Each row below holds a small network's activations on one input, seen along a few directions.
Each table varies a few parts of the input and shows all the possible inputs, shuffled.
Descriptions start from the smaller parts, as in this example, which fits no table here: one of 8 places around a ring, together with either a single point or one of 9 places around a ring or (one of 2 separate values, together with one of 6 places along a line).
Shared parts are said once, and a part with two or three values counts as separate values.

Other details of the inputs shift rows strongly along three fixed directions, in all tables alike. That doesn't count.

Rows:
R1: [ 19 -24  12   2   2   4 -11 -20   5 -15 -10   7   8   6  -6]
R2: [  8  -8  -7  17  -6 -10   4   2 -18  27 -27  11  -4 -19  -2]
R3: [ 18 -27   9 -17   2  -1   8 -18   3 -20  10   3  -7  -6 -32]
R4: [-19  11 -12   2 -10  16  -4  -9  -2 -40  16   6   8  15  13]
R5: [-14  28 -10  10  -4  37   5 -20 -18 -25  13   2 -29  13  11]
R6: [-13  22   1  -1   4 -21  15  35  15  36  11 -17  17 -15   6]
R7: [ 14  -1  10   8  15   3  -1  -3 -12  21 -23   8 -33 -25  -7]
R8: [-12  23  19   9   9 -19  -5  36  26  11   7 -14  27 -20  13]
R9: [ 15 -12 -13  14 -12   5  -4 -15 -16  16 -25   9  -9  -6   5]
R10: [-23  22  -4  -1  -3  -4  12  20  13 -20  33 -17  26   5  -1]
R11: [ -9  24  10  15  -1 -21  13  28  16  23  14 -20  31 -20   5]
R12: [-16  15 -17  -9   1  33 -10 -18  -9 -12   6   6 -24  37  26]
R13: [  1  -7  -5  16   4  -9  -6  10 -19  23 -35  14 -15 -22  -2]
R14: [ -2   8   2  -4  -3   0  23   5  18 -33  42 -16  24 -14 -21]
R15: [ 19 -24   8 -12   3 -16  14   4  11  -2   6  -2   8 -31 -35]
R16: [-11  16 -10  10  -3  10   1  -9 -22  11  -7   3 -20  14  18]
R17: [  6 -13   9  -3  12 -17  -7  11  -7  24 -25   7 -18  -7  -8]
R18: [-10  15  17   0  17 -22  -4  30  12  22   6 -17   5  -7   0]
R19: [-13  16 -19  11   3  25 -12  -5 -14  11 -15   9 -20   6  30]
R20: [-15  14 -32  -7 -13  24   2 -13 -14   7   6   1 -18  21  20]
R21: [-18  31  13  -9  27 -15 -15  39  14  42  -8  -9 -17  -4  27]
R22: [ -6  21  16  12  11  -9  -2  29  31  20   9 -18  30 -17  15]
R23: [-13  -3  -2 -15  -7 -11  13  10  16 -27  34 -11  31   4 -18]
R24: [ -8   6   2 -18  11   7  -8   1  13   6  13  -7  -2  18  13]
R25: [ 14 -17  -1  -1  13  -6 -11  10   3  31 -29   9  -7 -16   3]
R26: [-14  15  11  -1   7   0 -13   6   7 -10   6  -2   0  10  16]
R27: [ 10 -17  -9   5   0  11 -12  -7 -10   9 -27  16 -13  -3   6]
R28: [-17  10 -26  -4  -9  10   8  -3 -22  16  -4   8 -18   8  11]
R29: [-12   3 -18 -11  -1  19  -6  -3  -4   7  -1   7 -14  12  17]
R30: [-16  14  -5   7 -13  19   1 -17  -8 -47  20  -3   5  28   1]
R31: [ -2  22   2   4   3 -15   6  28  22  37  10 -21  18 -12  13]
R32: [  1 -12  -7   2  -1   3 -17   0 -18   5 -31  21 -20  -7   6]
R33: [ 20 -24  10 -11   2  -1   9 -17   2 -23   8   4  -5  -7 -31]
R34: [  2 -17   2 -15   8  -1 -20  -6 -13   8 -26  18 -29   8   3]
R35: [ 16 -21  23  -7   9 -20 -14   5  10  -5 -12   6   9  -6 -12]
R36: [ 19 -16  19  13  -4 -18   4  -4   1   5 -10   0  18  -9 -15]
R37: [ 11 -16  12  17  -1 -19   0  10   1  -2 -16   4  21 -25 -20]
R38: [  1   0  13  -9   4   3  -3  -2  24 -21  25 -13  24  17   2]
R39: [  5   6   1  10 -17  -3  12  -7  21 -23  30 -17  44   3  -3]
R40: [-30  30   1 -13  13  -3   0  23   4  20  14 -16 -14  13  15]
R41: [ 24 -32   2 -15  -5  -7   2 -24   6  -9   3   0  11  14 -17]
R42: [ 15 -25   2  -6  -7 -10   7 -15  -7  -7  -5   7   3   9 -18]
R43: [-12  21 -11  -5   4   9  17  12   2   0  20  -8 -12 -14  -3]
R44: [ 13  -6   3  17  -4   8   7  -5 -14   2 -19  10 -15 -33 -14]
R45: [  0 -18  -8 -12  -2   0 -14  -2 -13   4 -23  19 -17  -4   0]
R46: [-19   7 -16 -11  -8  14  -3  -5  -1 -37  19   6   4  20   8]
R47: [ 24 -17   7  -3  -3  -6   1 -13   7  -1  -5  -4  11   8  -9]
R48: [  6   1   3 -13  -3  -4   8  -6  21 -12  29 -18  23  21  -1]
R49: [-12  21 -15  11  -3  22  10  -4 -17  -2   1   5 -27 -13   7]
R50: [-16  26 -13  -1   4  30   3 -10 -19  -7  10   0 -40  10  11]
R51: [ 12 -26   7  -4   1 -25   5  12   7  -4  -5   3  22 -18 -29]
R52: [  8 -11  -4   5  -2  -1  -2 -10 -25  19 -27  13 -23   5   0]
R53: [ 14 -19  -2   5 -10 -17  10   0  -6   5  -8   6  17 -13 -19]
R54: [-12  16  -2   8  -2  29 -11 -15  -3 -16   4   1  -9  24  25]
R55: [ -6  35   8  10  18  -8  -5  24  12  58  -6 -20 -10  -5  32]
R56: [ 20 -26 -10  -3 -16  -2   4 -15  -1  -4  -6   4   9   2 -13]
R57: [ 11 -25  13   4  -5  -9  -2 -12  -2 -27  -4   6  11   3 -22]
R58: [ 12 -27   1 -12  -7 -10   7 -16  -7  -5  -3   7   2  10 -19]
R59: [  0   9  -7   6 -17  22   4 -31   2 -41  26  -8  17  33   7]
R60: [ 12 -18  17   5  -2  -3 -15 -13   0 -25 -14  12   7   2  -8]
Each input here is: one of 2 separate values, together with one of 5 places along a line, together with either a single point or one of 5 places around a ring.
Q: Changing only the choice among 2 separate values turns R24 into R29. The same change can be made to R52. Which row results?
A: R53
Q: Changing only the choice among 2 separate values turns R17 into R51. The same change can be made to R57. Which row results?
A: R13
Q: Change only the choice among 2 separate values in R56. List by row number the other rows that result.
A: R48
Q: Change only the choice among 2 separate values in R26. List by row number the other rows that result.
A: R4
Q: Start at R8 and move only the place on the ring of 5, one step at a time. The first step leads to R22. Which rows follow, in order?
A: R39, R11, R37
Q: List by row number the other rows that have the choice among 2 separate values and the place on the line of 5 in common with R30.
A: R5, R36, R54, R59, R60

Rows:
R61: [ -4  -1   0  -9  13   7 -19   3  -3  16 -19  10 -21   9  17]
R62: [ -8  15 -21  -3  -8  22   5 -14 -11  -1  10   0 -17  15  15]
R63: [-10  17 -23   6  -4  12   8   3 -17  26  -6  -1 -21   1  13]
R64: [ -6  15  -6  13  -3  -4  13  17   3  13   5  -7  10 -22   0]
R65: [-23  31 -22   9  -6  14  14  12 -10   8  12  -4 -11  -9  11]
R66: [ -9  15  -9   6  -2  34  -9 -25 -12 -18   1   4 -21  29  23]
R67: [ 18 -28   0   5 -11  -3   3 -23 -18  -9 -16  12  -4   6 -19]
R68: [ 24 -17  20  18   3 -14  -8  -2  -3   9 -29   7   2 -21 -10]
R69: [  3  -5  12  -7  14  -5 -14   8  17   8  -4  -3   8   4   9]
R70: [ -3  -3  -3  -4   9  22 -12 -15 -21  -4 -18  15 -42  10   5]
R71: [ -5  16   6  -6  15  -1   3  21  21  19  13 -15   3 -14   5]
R72: [ -8  12 -17   9  -3  18  -2  -1 -19   5 -13  12 -29 -13  10]
R73: [ 14 -17  11  -9   7 -16 -10   3  10  16 -13   1   8   3   1]
R74: [-15  14   5   1  -6  -3  17   8   7 -32  34 -12  20  -2 -14]
R75: [ -6  22   3   9   6  -5   6  23  15  15  10 -13  10 -23   7]
R76: [ 13 -16   7  12  -7   4  -4 -18 -12 -26 -11  12  -1  -3 -11]
R77: [ 23 -43  -2 -14 -12  12   7 -34   3 -59  15  11  13   4 -38]
R78: [-19  15  -4 -15  13  13 -13   6   3   1   4   1 -18  18  21]
R79: [-11   5   2 -12   7 -15   0  20   9  17   5  -7   4   3   4]
R80: [ 20  -9  21   3   6 -18  -3   0   9  22 -10  -7   8  -5  -2]
R81: [ 13 -30   8 -21  -5 -10  -2 -14  12 -31  11   4  19  15 -19]
R82: [  7 -20   7  -1   4 -19  -5  12  -1  11 -21  10   3 -18 -13]
R83: [ -7   5   7  -8   1  16   0 -15   8 -38  26  -6   4  22  -2]
R84: [-26  25  -5  -7   7   6  -9  16   1   0   6   0 -11   7  21]
R85: [ -3   5  -7  -4  -3  21   5 -13  10 -28  25  -7   9  12   1]
R86: [-11  22   3   0   9  -7   8  28  13  12  13 -11   2 -26   0]
R87: [ -3  19  16  -2  11 -13   2  15  15  23  10 -18   6   2  10]
R88: [-13   6  -7   2  -9   4   1  -1   3 -21  14  -2  19  13   5]
R89: [ -7   7  -3 -11 -12  -7  27   4  25 -32  55 -25  43   6 -19]
R90: [  2 -17  -5   0  -8  -3  -3  -4  -6 -13  -8  12   8   0  -9]
R91: [ -7  14  11  10 -13  -7  19   2  24 -42  47 -23  52   7 -11]
R92: [ -5  18  16  -7  12 -14   3  17  14  22  12 -17   1   0   6]
R93: [  6 -13   5 -11   0  -1   1 -15  -9 -10   0   5 -14  10 -11]
R94: [ -7   5 -12   2  -2   4  -9  -1 -11  21 -15   4 -11  17  20]
R95: [ -1   1  10 -14  10 -16  -7  15  18  18   4  -9   9   4   7]
R96: [ -8  13 -24   4  -8  39  -3 -25 -13 -14   4   6 -21  20  20]
R97: [ 16 -19  13   6   4 -15 -16   4   5  12 -27   9  10 -12   0]
R98: [  7 -16  -1  10 -11   0   6 -13 -18 -21  -8  11  -1  -7 -20]
R99: [ 10 -13 -28  11 -15  17   1 -25 -34  14 -29  19 -27   3   2]
R100: [ 21 -12   8  15   1 -12  -1   6   5  17 -19   3   9 -32  -9]
R101: [  0   8 -21   5  -6  19  -2 -16 -19  18 -13   6 -27  10  19]
R102: [-16  28   2   2  11  19  -6   1   2   3   9  -8 -16  16  24]
R103: [-20  20 -11  -5   1   3  -2  10   0  15   7  -7  -2  19  22]
R104: [-10  14  -6   5   0  -5  15  21   1  11   8  -6   2 -25  -7]
R105: [  4  -7   6   7  -4   4  -3 -10 -11 -22  -6  10  -7  -4 -10]
R106: [ 22 -17  16   9   2 -22   1   2   0  26 -21  -1   8 -12 -12]
R107: [ -7  17   8  16   2  -8   7  16   0   9   2  -7   8 -12   1]
R108: [  9 -10   0  -6   3 -17  13  13   3  20  -1  -3   2 -23 -20]
R109: [  9 -19   8  -8   6 -23  -5  12   6  23 -16   2   7  -7  -8]
R110: [ 14 -19  13   3   6 -15 -15   6   4  10 -26  10   6 -14  -3]
R111: [ -2   2 -11  -9  -7   8   9 -10   0  -8  16  -4  -3   7  -2]
R112: [ 13 -15 -14  17 -19   6  10 -15 -12 -14  -7  10  11 -13 -14]
R113: [ 21 -24   5 -10   5 -15   4   0   0  18 -15   5  -9 -21 -21]
R114: [-18  23  -2   6   8  10  -5   7 -18   5  -9   5 -34  -4  11]
R115: [ 14 -24   3  -4   1   7 -17 -19   3 -13 -13  10   4  16   3]
R116: [-13   5  -4  -9  -9   4  14  -9  -5 -31  28  -6   3  21 -12]
R117: [  3   2  10  -6   8 -15  -8  11  19  21   1 -11  16   7  14]
R118: [ -6  11   7  -1   4 -12   8  13   2  16   6 -11   0  -2  -3]
R119: [  6 -15  -4   7 -10  -2  -5  -8  -4 -10 -11   9  15   4  -2]
R120: [  5 -18   1  -4  -3  -1 -12  -7  -2 -19 -11  14   3   1  -5]
Q: What is each input in this table made of?
A: one of 3 separate values, together with one of 4 places along a line, together with one of 5 places around a ring
Q: Changing only the choice among 3 separate values turns R108 into R79. The same change can be made to R77. Which row results?
A: R78
Q: Changing only the choice among 3 separate values turns R66 into R115. The same change can be made to R68. Which row results?
A: R97
Q: Start at R74 and move only the place on the ring of 5, one step at a time. The first step leads to R116. Which rows follow, in order?
A: R93, R70, R114
Q: Change only the place on the ring of 5 in R90. List by row number the other rows that result.
A: R61, R95, R109, R120
Q: Change only the choice among 3 separate values in R106. List by row number the other rows that result.
A: R94, R99
